Each row below holds a small network's activations on one input, seen along a few directions.
In each table, some parts of the input vary, and every possible input appears once, in random order.
Descriptions start from the smaller parts, as in this example, which fits no table here: one of 5 places around a ring, together with either a single point or (one of 2 separate values, together with one of 4 places along a line) or one of 9 places around a ring.
Shared parts are said once, and a part with two or three values counts as separate values.
(in the rows, 128 means zero)

Other details of the inputs vary at random and push rows far along three fixed directions, the same in every table; ignore that.

Rows:
row 1: [111  80 108 115 133  93 128 135 110  78 162 140 121 105 151]
row 2: [144 140 129 190 131 137 130 138  91 175 153 129 144 102  91]
row 3: [119 143 106 110 101 127 164 133 115 110 130 109 115 130 157]
row 4: [139 123 119 129 115 109 140 132  84 114 118 154 144  86 102]
row 5: [117 129 106 113 173 105  55 117 163 147 100 155 196 101  73]
row 6: [113 124 160  71  99 166 217 125 145  86 149  74  84 177 205]
row 7: [135 128 134 178 142 125  94 116  56 148 136 169 121  72  78]
row 8: [107 101 110 120 145  96  50 122 147  83 117 147 143 125 141]
row 9: [133  94 130 171 127 133 145 150  91 105 147 123  79 112 154]
row 10: [149 217 133 111  77 162 205 124 134 192 126  81 145 180 145]
row 11: [154 154 135 168  84 158 205 136  45 154 165 121 103 116 140]
row 12: [167 123 131 199 124 128 135 133  76 168 140 148 107 112 102]
row 13: [102 136 131  72 150 125  87 124 219 116  95 110 174 155 125]
row 14: [138 211 118 132 110 144 188 115 132 208 146 121 165 144 101]
row 15: [108 105 120 118 134 129 117 146 162  85 120 119 102 139 174]
row 16: [142 151 111 181 140 136 131 128  95 179 129 150 130  98 105]
row 17: [114  64 137 132 139 123 112 148 108  47 126 143  55 107 164]
row 18: [126  86  99 141 106 105 138 148  60  71 143 142  99  83 147]
row 19: [134 180 135 107 107 144 182 118 120 156 114 117 137 132 121]
row 20: [155 140 147 168 131 148 147 132  93 166 127 135 104 127  99]
row 21: [142 140 141 218 114 158 175 138  49 164 170 120  88  81 122]
row 22: [146 129 100 137 169  69  35 137 159 172  92 173 204 135  66]
row 23: [128 165 141 108 124 141 192 112 134 157 139 115 137 135 123]
row 24: [140  61 117 150 141 105  91 150 123  77 133 147 105 110 142]
row 25: [111 125 113 117 148 114  76 135 175 122 118 129 168 126 126]
row 26: [126 130 137  98 151 114  89 125 191 137 103 113 174 147 104]
row 27: [144  69 128 127 152 104  77 139 133  84 113 159 116 117 114]
row 28: [144 119 127 175 151 119 105 132  72 145 123 174 110  79  88]
row 29: [138 153 135 162 134 156 158 117  89 163 120 140  94 116 114]
row 30: [125 150 128  72 163  90  30 108 215 151  78 135 226 178  79]
row 31: [117  85 127  93 165  94  70 141 172  77 102 139 128 123 133]
row 32: [ 87  98 143  94 105 141 121 129 168  48 132  79  84 187 209]
row 33: [164 144 149 183 126 148 145 126  95 189 144 126 139 103  68]
row 34: [127 168 116 116 141 130 104 128 179 170 100 128 162 170 124]
row 35: [122  89 147 113 122 132 106 112 143  73 126 111 100 149 151]
row 36: [140 127 104 167 134 102 139 131  66 145 169 171 142  69  91]
row 37: [113 178 129 104 137 142 100  94 168 168  95 122 168 160 101]
row 38: [131 212 142 119 118 146 118 107 179 208 109 103 181 189 114]
row 39: [124  88 121 153  94 111 123 121  95 147 163 158 118  93 115]
row 40: [124 162 143 103 135 150 140 123 175 156 102 105 126 156 137]
row 41: [117 116  74  92 148  64  64 132 157  96 113 169 187  99  98]
row 42: [146 103 141 158 143 132 133 140  91 131 134 136  92 103 115]
row 43: [ 83  98 152  76 123 152 138 140 185  55 125  71  85 161 191]
row 44: [112  87 139 136 138 115  85 126 100  74 132 142  96 103 134]
row 45: [158 130 131 200 117 133 117 116  70 173 145 148 134 110  89]
row 46: [151 135 146 141 111 142 183 126  66 148 155 131 122 113 119]
row 47: [112 138 143  55 127 133 167 115 185 104 134 101 134 171 161]
row 48: [152  80 147 156 130 143 150 137  95  97 142 127  68 103 139]
row 49: [144 201 141 109  97 163 206 117 147 196 151  86 149 185 148]
row 50: [106 125 149 116 102 173 187 148 158  91 138  68  50 174 219]
row 51: [143 164 120 151 120 133 171 117  79 169 134 151 142  85  80]
row 52: [136 120 111  85 128  94 106 130 154 113 132 135 179 148 136]
row 53: [134 142  83 133 176  87  35 126 157 170  87 184 202 120  73]
row 54: [133 197 135 114 122 150 139 125 191 198 102  99 154 201 133]
row 55: [140 125 133 112 108 125 156 132  89 101 125 132 122 111 137]
row 56: [113  83 132 103 123 126 108 140 187  66 130  89 114 155 177]
row 57: [115 125 117  99 161 128  95 129 168 121  96 142 143 128 122]
row 58: [147 204 159  93  90 180 217 117 136 191 125  82 146 190 137]
row 59: [108  46 135 107 104 106 109 117 120  91 147 150 101  95 128]
row 60: [ 88 133 134 115 104 183 179 128 161  95 141  70  76 159 207]
row 61: [104  94 106 150 138 113  79 119 101  79 132 151 110 102 145]
row 62: [ 94  71 120 101 132 106 147 133 112  38 143 143  91  92 157]
Description of these inputs: one of 2 separate values, together with either a single point or one of 10 places around a ring or (one of 4 places along a line, together with one of 5 places along a line).
The inputs of row 50 and row 31 match in every part but the choice among 2 separate values. If row 22 is changed in the same way as row 50 into row 31, which row does it become?
> row 20
The inputs of row 16 and row 57 match in every part but the choice among 2 separate values. If row 1 is changed in the same way as row 16 into row 57, which row does it become?
> row 47
Change only the place on the line of 5 in row 12. List by row number the other rows that result.
> row 22, row 34, row 53, row 54
Change only the choice among 2 separate values in row 17. List by row number the other rows that result.
> row 54
Start at row 32 and move only the place on the line of 4, one step at a time. The first step leads to row 22. Which rows follow, in order?
> row 9, row 2
Change only the place on the line of 5 in row 2. List by row number the other rows that result.
> row 21, row 25, row 56, row 60

Rows:
row 63: [149 150 117 131 126  94 137 135 112 168 123 155 173 124  90]
row 64: [130  78 108 116 121  90 115 146 115  55 133 139 107 128 150]
row 65: [129 118 170 117 121 173 175 123 152 115 115  80  87 166 164]
row 66: [152 198 116 173 114 159 149 133 109 216 133 114 156 140 115]
row 67: [124 159 108 128 136 137 114 126 166 151 110 108 153 155 143]
row 68: [110 112 121 112 112  97  44  97 134 111 136 156 179 131  92]
row 69: [132 185 119 155 139 130 138 102 111 191 115 160 142 107  86]
row 70: [130  78 144  77 121 129 111 142 181  83 108 110 123 159 154]
row 71: [125 189 113 135 103 156 203 127 106 172 143  90 132 124 156]
row 72: [114 137 158 102 134 157 159 120 132 103 116 116  99 142 142]
row 73: [127 173 127 183 111 181 172 138 112 178 148  95  82 159 155]
row 74: [123 164 124 146 132 159 119 120 175 177 116 115 120 154 127]
row 75: [128 112 107 149 116 117 175 141  69  97 168 131 102  81 155]
row 76: [158  83 130 140 138  91  96 139 112 101 130 152 130 110 116]
row 77: [122 164 139 111 155 126 133 120 138 150 113 126 159 106  86]
row 78: [117 113 150 150 141 162 126 122 123 123 131 119  65 126 156]
row 79: [ 72 141 116  53 127 129 129 126 209  83  96 103 121 149 171]
row 80: [129 126  89 164 150 112  99 137  72 140 139 167 128  92 100]
row 81: [160 112 116 186 119  98 121 153  69 143 143 156 132  96  98]
row 82: [123 138 115 147 108 140 168 136 101 113 144 133 108 117 167]
row 83: [142  94 132 123 115 115 175 137  87  92 156 135 102  90 130]
row 84: [107  95 143  91 140 135 162 133 140  62 126 111 107 113 141]
row 85: [ 78  76 129  94  96 116 114 100 125  45 171 122 116 110 156]
row 86: [142  87 135 180 108 118 143 162  85 113 160 131  77 118 148]
row 87: [120  85 137 170 115 102  39 105 106 130 166 157 145  98  98]
row 88: [ 91 138 143  63 141 141 131 118 176  88 100 102 101 161 177]
row 89: [127 149 128 131 112 139 150 148 171 146 141  91 122 186 174]
row 90: [112 113 135 147 140 134 123 130  82  97 118 135  84  96 131]
row 91: [148 141 146 165 147 149 137 114  90 150 117 143 128 101  87]
row 92: [153 166 117 132 109 119 175 137 110 185 141 138 170 110  88]
row 93: [128 143 151  77 103 157 194 126 148 135 139 102 117 151 136]
row 94: [125 121 124 184 119 159 144 125  75 131 138 134  62  90 139]
row 95: [166 149 127 110 130  96 119 110 141 174 110 135 171 153  85]
row 96: [126  85  95 114 127  95  94 152 122  58 137 138 119 123 158]
row 97: [108 165 127 104 137 140 142 113 149 140 115 126 134 117 117]
row 98: [129 152 157 106 132 159 184 110 136 141 121 112 118 157 121]
row 99: [126 104 111 136 114 126 173 142  76  83 167 122  84 111 178]
row 100: [123 157 111 138 138 128 100 118 140 143 103 147 143 123 110]
row 101: [128 102  90 150 133  99  95 143  98  93 128 150 138  93 138]
row 102: [146  74 123 111 150  89  75 141 114 105 114 171 155  95  87]
row 103: [126 156 122 152 121 150 136 147 164 154 127 103 134 164 160]
row 104: [111 100 155  89 148 144 120 133 214  95 102  74 112 186 161]
row 105: [107  99 153 114 151 146 106 133 173 104 110 100 103 150 152]
row 106: [141 136 138  71 119 112 143 125 159 130 112 127 149 169 139]
row 107: [156  98 166 173 117 158 162 147  95 145 151 124  85 119 128]
row 108: [103 126  83 107 155  79  76 137 141 123 109 161 181  92 105]
row 109: [144 127 128  79 145 101  96 121 167 149  89 152 201 137  84]
row 110: [124 117 120 113 117 103  32  93 164 136 133 136 200 142  91]
row 111: [114 152 141  97 145 134  89 119 186 146  83 117 148 158 122]
row 112: [117 133  91 133 153 101  98 130 112 135 120 165 159 104 113]
row 113: [150 156 105 113 142 101  82 139 175 158 122 132 194 160 118]
row 114: [126 176 154 152  74 155 159  82  86 193 166 126 151 132  98]
row 115: [128  92 145 145 156 127  94 135 116  83 123 135  99 103 128]
row 116: [141  91 136 148 148 132 134 129  85 109 120 138 108 100 100]
row 117: [175 155 150 153 119 144 154 124 135 198 139 121 128 164 116]
The inputs of row 99 and row 89 match in every part but one. If row 63 is changed in the same way as row 99 into row 89, which row does it become?
> row 86
What do these inputs look like to the network?
> one of 5 places along a line, together with either a single point or one of 10 places around a ring
Change only the place on the ring of 10 in row 65. List by row number the other rows that result.
> row 66, row 67, row 70, row 76, row 81, row 94, row 111, row 113, row 115
List by row number the other rows that have the place on the line of 5 in common with row 100.
> row 64, row 68, row 80, row 90, row 91, row 95, row 96, row 101, row 102, row 116
List by row number the other rows that have the place on the line of 5 in common with row 77.
> row 71, row 75, row 79, row 83, row 84, row 85, row 92, row 93, row 97, row 108
